Each row below is a small network's average activation on inputs in which a field has the value named, seen along a few directions.
Values that are neighbours, or in one group, have similar rows; names and order tell nothing.
In the rows, zero is written as 500.
Strong random noise was added to every row along 15 fixed directions; ignore it. To show where, here is one row again and again, with new noise each time:
[493 157 681 678 322 268 574 493 437 489 428 440 511 401 466 553 516 382
 530 651 606 627 281 375 338 253 441]
[444 405 461 470 714 557 573 506 437 647 378 656 548 520 217 523 504 574
 394 493 412 452 516 517 485 474 447]
[449 565 681 440 430 541 357 298 650 414 732 418 482 579 554 595 591 452
 430 474 356 623 299 649 659 479 555]
[463 326 528 603 471 668 484 106 564 548 561 566 111 302 529 723 254 663
 509 488 446 625 526 475 467 411 423]
[490 721 483 629 200 481 534 329 627 509 451 623 512 346 376 450 512 619
 496 589 616 443 379 659 273 496 551]
[400 575 599 700 531 498 543 502 463 678 383 605 697 335 362 544 487 421
 354 167 594 333 451 724 310 650 448]
[680 660 406 473 474 547 521 608 576 537 452 426 472 675 405 481 624 569
 506 660 423 605 446 580 609 377 643]
[580 372 435 492 580 556 596 430 536 424 377 505 365 525 398 434 461 700
 401 636 539 614 442 311 342 293 425]
[506 465 568 666 608 510 482 707 435 694 561 401 694 400 223 646 383 382
 495 617 500 494 434 528 511 380 437]
[ 70 410 450 484 774 483 467 305 752 579 705 892 724 341 694 589 181 378
 468 541 472 358 657 496 616 895 397]
[608 489 604 495 382 540 690 701 274 198 471 546 581 569 379 277 325 548
 419 297 517 242 739 420 409 574 466]
[508 673 411 406 420 575 519 458 739 579 332 518 434 457 518 389 717 698
 517 715 486 727 404 628 619 269 843]
[715 335 432 280 580 347 531 684 356 364 455 454 638 614 328 632 771 363
 544 563 390 499 527 534 367 439 350]
[469 591 412 473 572 461 449 383 812 545 579 623 616 403 506 620 585 503
 553 850 545 636 389 623 429 521 518]
[565 447 587 641 686 480 546 381 584 491 476 463 376 714 578 350 728 438
 453 351 635 555 401 509 410 674 361]
[470 513 465 704 403 427 449 525 508 560 667 360 265 539 694 441 387 464
 743 664 565 607 532 411 720 491 582]
[216 327 620 493 342 222 537 458 461 541 326 502 620 488 351 110 879 449
 501 606 623 524 185 371 426 297 536]


Values of SELOS:
tuf: [608 729 559 532 490 445 529 595 581 387 539 443 769 710 555 401 599 412
 492 543 559 407 484 531 451 766 505]
vezem: [242 228 797 665 705 395 454 254 516 600 615 560 380 515 673 333 622 376
 598 592 673 593 385 419 562 644 404]
zul: [616 654 196 617 401 598 472 593 427 827 383 413 320 528 384 548 488 418
 540 421 519 344 547 505 477 486 419]
nuki: [492 601 619 458 633 619 534 582 512 647 670 550 656 585 205 509 417 512
 434 795 349 526 403 546 755 507 619]
nop: [729 493 544 599 307 617 794 482 729 305 340 617 467 631 518 329 481 465
 459 598 609 458 635 452 389 596 558]
vas: [563 489 751 412 919 609 467 529 473 419 634 635 324 839 665 512 438 744
 430 380 394 732 510 517 765 571 673]
kimid: [575 515 481 457 913 712 440 766 632 443 388 410 839 461 258 475 486 639
 234 575 608 528 422 353 265 330 415]
lomi: [270 692 619 458 431 522 430 530 365 384 671 425 662 521 504 199 386 559
 461 555 548 382 419 398 631 462 554]
nuso: [199 570 858 552 408 329 269 454 214 428 849 433 498 685 419 511 498 484
 448 253 317 487 236 641 767 550 579]
nanat: [405 656 431 476 581 647 353 436 727 651 626 363 541 476 483 430 471 443
 489 720 511 526 420 374 675 502 452]
silap: [603 723 238 578 621 626 432 316 651 641 389 654 240 600 654 556 507 665
 448 472 538 546 427 588 466 675 521]
nesi: [369 514 539 512 714 583 419 315 489 718 578 673 520 409 317 814 379 665
 477 581 390 577 477 630 547 533 540]
kod: [633 606 375 540 619 410 494 624 395 424 471 573 442 542 393 504 552 712
 626 704 716 529 556 481 314 529 450]
labi: [468 520 768 563 509 343 429 425 320 561 578 443 498 347 297 530 851 519
 553 417 636 574 261 780 275 500 508]
gof: [536 706 383 290 402 619 500 379 582 614 388 591 379 605 271 423 636 725
 503 667 379 455 469 552 582 369 577]
SELOS is arranged as a star with 7 arms.
Which values are neighbours of lomi? Give them in the order they are listed.
> vezem
Which values are neighbours of labi? Give them in the order they are listed.
> nuki, nanat
Which values are neighbours of kimid? Give them in the order they are listed.
> kod
Which values are neighbours of nop? Give them in the order they are listed.
> nuso
Which values are neighbours of vas? Give them in the order they are listed.
> gof
